A small network was shown many inputs. Here are its activations along a few directions, one row for each input.
Each table varies a few parts of the input and shows all the possible inputs, shuffled.
A made-up example of a description, with smaller parts first: one of 2 separate values, together with either a single point or one of 11 places along a line or (one of 6 places along a line, together with one of 8 places around a ring).
Shared parts are said once, and a part with two or three values counts as separate values.

Other details of the inputs shift rows strongly along two fixed directions, in all tables alike. That doesn't count.

A family of inputs:
r1: [124  92  13   7 -59 -14 -27  38 -22 -39 -44]
r2: [-1 -5  1  4 -5 -5 -2  0 -1  1  6]
r3: [-3  5  6 -2  4  1  3 -1  3  0 -3]
r4: [ 1 -5  0 -5 -4 -3  2 -4  3 -1 -1]
r5: [ 0 -6  4  4  2  2  2  5 -7  1  2]
r6: [-1 -4  4 -9  1 -5  1 -2  1 -1  0]
r7: [-5  3  1  3 -3  4  0 -1  7  1  1]
r8: [ 1 -6  2 -1  5 -8  1  1  0  0  0]
r9: [-2 -5  1 -3 -8 -2 -1 -3  2  0  4]
r10: [-3  3  5  4  7  0  4 -1 -1  0 -4]
r11: [-2 -5  3  3 -6 -4 -1 -2 -4  1  4]
r12: [-1 -5  4  1 -1 -6  0 -1 -4  0  3]
r13: [  2  -1   4 -10   6   5  -1  -1   0  -1   3]
r14: [-3 -3  4 -6 -3 -4 -1 -1 -1  0  3]
r15: [-7  5  5  2 -4  4  1 -2  2  1  2]
r16: [-3  3  2  1  0  4  4 -4  6  0 -3]
r17: [ 2 -5  3 -8  0 -4  4 -3  3 -2 -2]
r18: [-4  2  2 10 -2  3  3 -4  0  0  0]
r19: [-3 -4  1 -3 -6 -4 -3  1  2  1  6]
r20: [-6  8 -7  2 -4  3  9  0  0 -5  5]
r21: [ 0 -2  1 -7  1  1  0  3  1  4  7]
r22: [ 4 -2  1 -9  5  0  1  3  2  2  3]
r23: [-1 -6  1  4 -6 -3  1 -4 -2  0  3]
r24: [-4  7 -8 -3  5  1 11  1  1 -6 -1]
r25: [-4  3  4  7  4  0  1  1  1  2  0]
r26: [ 1 -4  3 -8  2 -6 -1  1  3 -1  1]
r27: [ 1 -3 -3 -4 -4  4 -1  0  3  3  7]
r28: [-1 -5 -1 -3 -7 -3 -2 -1  5  0  5]
r29: [ 0  0  4 -8  2  6 -2 -1 -1  0  7]
r30: [ 1 -2  1 -4 -3  9 -2 -3  1 -1  7]
r31: [ 3 -6  1 -7  1 -5  2 -1  6 -2 -1]
r32: [-3  1  0 10 -1  2  2 -2  3  1  1]
r33: [-1  2  1 -2  5  2  3  0  8 -1 -5]
r34: [-6  4  2  3 -4  5  1 -4  4  1  0]
r35: [-1  0  3 -5 -3  8 -3 -2  0  0  9]
r36: [-4  4  6  7  3  1  3 -1 -1  1  0]
r37: [-6  9 -4 -3  5  0 10  3 -1 -6  1]
r38: [ 3 -8 -1 -1  4 -7  2 -1  2 -1 -2]
r39: [ 0 -5  3 -2  3 -7  2 -2 -3 -1 -1]
r40: [ 1 -6 -2 -5 -3 -4  0 -2  6 -1  0]
r41: [-3  3  3 -2  4  3  4 -3  5 -1 -6]
r42: [ 2 -7  0 -1  3 -6  3 -4 -1 -1 -2]
r43: [ -47   25  -94   -8   27    4 -118   -5  -48   22  -67]
r44: [ 0 -5  2  1  0 -7 -1  1 -1  0  4]
r45: [-2 -3  3 -6 -2 -5 -2  2  2  0  4]
r46: [-3  2  3  5  8 -1  3  1  3  0 -3]
r47: [-6  5  6  0  1  2  2 -1  2  1  0]
r48: [-2 -6  3  7 -3  4  1  3 -7  2  4]
r49: [ 0 -5  0  5 -2  1  0  4 -4  5  6]
r50: [-1  0 -1  8  3  1  4 -2  5  1 -3]
r51: [-2  2  0  1  1  3  2 -2  9  0 -3]
r52: [ 5 -4 -2 -9  4  1  3  1  4  2  2]
r53: [ 2 -8 -2  2 -1 -5  2 -2  2  0  1]
r54: [ 1 -6  4  2  6  1  4  4 -5  0 -1]
r55: [-2  1  2  5  6  1  5 -3  1  0 -6]
r56: [ 2 -4  1  2  3 -1  2  4 -4  4  5]
r57: [-7  4  3  3 -2  3  0  1  5  1  3]
r58: [ 1  1  2  5  6 -1  6 -1  5 -1 -4]
r59: [ 1 -7 -1  2 -2 -4  3 -5 -1  0 -1]
r60: [ 3 -8  1  2  5  3  5  2 -3 -1 -3]
r61: [ 5 -7 -2  1  6 -1  5  2  0  2 -1]
r62: [ 2 -6 -3  6 -2  2  1  2 -2  4  5]
r63: [ 0 -7 -1  4 -5 -4  0 -1  1  0  4]
r64: [-4 -3  3 -4 -8 -2 -2 -2 -1  1  5]
r65: [ 3 -8 -1  5  1  4  5  1 -3  0 -2]
r66: [-5  5  4  0  2  2  0  2  5  1  1]
r67: [ 4 -4 -3 -6  0  3  2  0  5  3  3]
r68: [ 5 -2  3 -9  4  6  2 -3  3 -2  2]
r69: [ 2 -3  0 -6  1  7  0 -4  2 -1  4]
r70: [-6  3  4  9 -1  3  1 -3 -1  2  2]
r71: [-9  9 -5  2 -3  3  8  2 -2 -4  7]
r72: [ 0 -2  0 -5 -4  3 -1  2  1  4  9]
r73: [ 5 -7 -3  3  2  0  4  1  0  3  1]
r74: [-2  1  1  8  2  2  5 -5  2  0 -4]
r75: [ 0 -7  1  7 -3  5  3  2 -4  0  3]
r76: [-7 10 -4 -1  2  1  9  3 -2 -5  4]
r77: [-5  2  3 10  0  1  1  0  2  2  3]
r78: [ 3 -5  1  0  7 -2  3  4 -2  3  1]
Description of these inputs: one of 6 places around a ring, together with either a single point or (one of 3 separate values, together with one of 4 places along a line).
Question: The inputs of r19 and r40 match in every part but the place on the ring of 6. If r57 is changed in the same way as r19 into r40, which row does it become?
Answer: r51
Question: Which other rows does r64 become when the place on the ring of 6 takes its other values? List them by row number.
Answer: r4, r6, r9, r14, r17
Question: A walk changes only the place on the line of 4. It starts at r35 and steps to r72. List the rest of the walk in order.
Answer: r49, r48
Question: A walk changes only the place on the line of 4. It starts at r75 and steps to r62. List the rest of the walk in order.
Answer: r27, r30
Question: Which other rows does r46 become when the choice among 3 separate values takes its other values? List them by row number.
Answer: r8, r78
Question: Which other rows does r36 become when the place on the ring of 6 takes its other values? List them by row number.
Answer: r10, r18, r55, r70, r74

A family of inputs:
r79: [-11 -11 -15  -5   3   5 -36  -4  -6  20  -9]
r80: [-53 -31 -51  -1  26  -5 -40 -11 -22  19 -16]
r81: [-6  9 -7 -2  2 11 14  2  0 -3  2]
r82: [  9  -7  47  17 -14   2  66  -6  31 -11  27]
r83: [ 82  60  -5   0 -42 -15 -82  28 -40 -16 -51]
r84: [  2   6 -35 -14  -1  -5 -42   8 -26   4 -16]
r85: [115  83  38  16 -58   0 -24  36  -5 -28 -35]
r86: [ -6  -9 -27 -15   4   3 -21   0 -16   4  -6]
r87: [-14   7 -23  14   8   4 -10   0  -7  -1 -17]
r88: [-19 -11  16  16   7  -2  45  -2  15  -2  18]
r89: [-57 -12 -47   4  42  20 -30 -14 -16  19 -16]
r90: [ -1 -25  23  -3   9  -8  28   1   3   7  18]
r91: [  4  -7  -8 -13  -6   1 -11  -5  -1   3  10]
r92: [ 10 -11  11   4 -11 -14   2  -2   2   1   6]
r93: [-6 -3 39  0 -9  5 60 -2 28 -8 41]
r94: [-52 -33 -46  -1  19   1 -44 -21 -14  18 -11]
r95: [ 12 -37  39   6  -3  -6  63  -2  25  -6  31]
r96: [ 13  28  -3   0 -13   8  -7   0  -1  -9  -2]
r97: [-59 -11 -28   4  35   9 -16  -8 -13  13  -7]
r98: [  3  -4  47 -13   8  -2  67  -6  44 -13  19]
r99: [-19  -3   6   0   9   6  34  -1  12  -2  24]
r100: [ -9 -22  13 -13  -5  -3  20  -5  11   2  30]
r101: [ -1  26 -17  15  -8  -4 -29   0 -13  -2 -22]
r102: [  7 -19  -3  -3  14   5  -4   2  -3   4   0]
r103: [ 5 24 13 10 -9  2 -8  4 -4 -3 -8]
r104: [ 48  12  23 -23  -7 -19   5   6  16 -11 -10]
Question: The inputs of r99 and r84 match in every part but one. If r85 is changed in the same way as r99 into r84, which row does it become?
Answer: r79
Question: What is each input in this table made of?
Answer: one of 2 separate values, together with either a single point or (one of 3 separate values, together with one of 4 places along a line)
Question: Which other rows does r103 become when the choice among 2 separate values takes its other values? List them by row number.
Answer: r83

A family of inputs:
r105: [102  54  71  19 -31  -9  75  29  28 -40   4]
r106: [ 96  25  18 -10 -25 -24  -8  23  -9 -20 -23]
r107: [-52  -2  -9  24   6  14   8 -12  -2   9  18]
r108: [-85 -86 -11  -4  23   6  15 -22  15  31  50]
r109: [-14  44 -61   6  13  14 -70   2 -36   3 -50]
r110: [-93 -48  -2  24  34  14  49 -25  25  19  35]
r111: [ 78  30  90  29 -27  -6  94  17  35 -35  16]
r112: [ 10  28 -48 -48   4  -4 -86   1 -23   4 -40]
r113: [ 21   2 -43  -5   2 -15 -77   7 -36   7 -51]
r114: [-10  68 -44 -23   8  12 -65   3 -14  -3 -49]
r115: [-15 -43   3   1   4  -6  -5  -8   0  17  11]
r116: [-102  -36  -10   11   31   21   38  -24   15   19   41]
r117: [ 52  14  -7 -18 -22 -14 -32  17 -24  -7 -23]
r118: [ 11 -50  53  -6 -19  -2  65  -7  28  -6  61]
Question: What is each input in this table made of?
Answer: one of 2 separate values, together with either a single point or one of 6 places around a ring
Question: The inputs of r113 and r111 match in every part but the choice among 2 separate values. If r117 is changed in the same way as r113 into r111, which row does it become?
Answer: r109
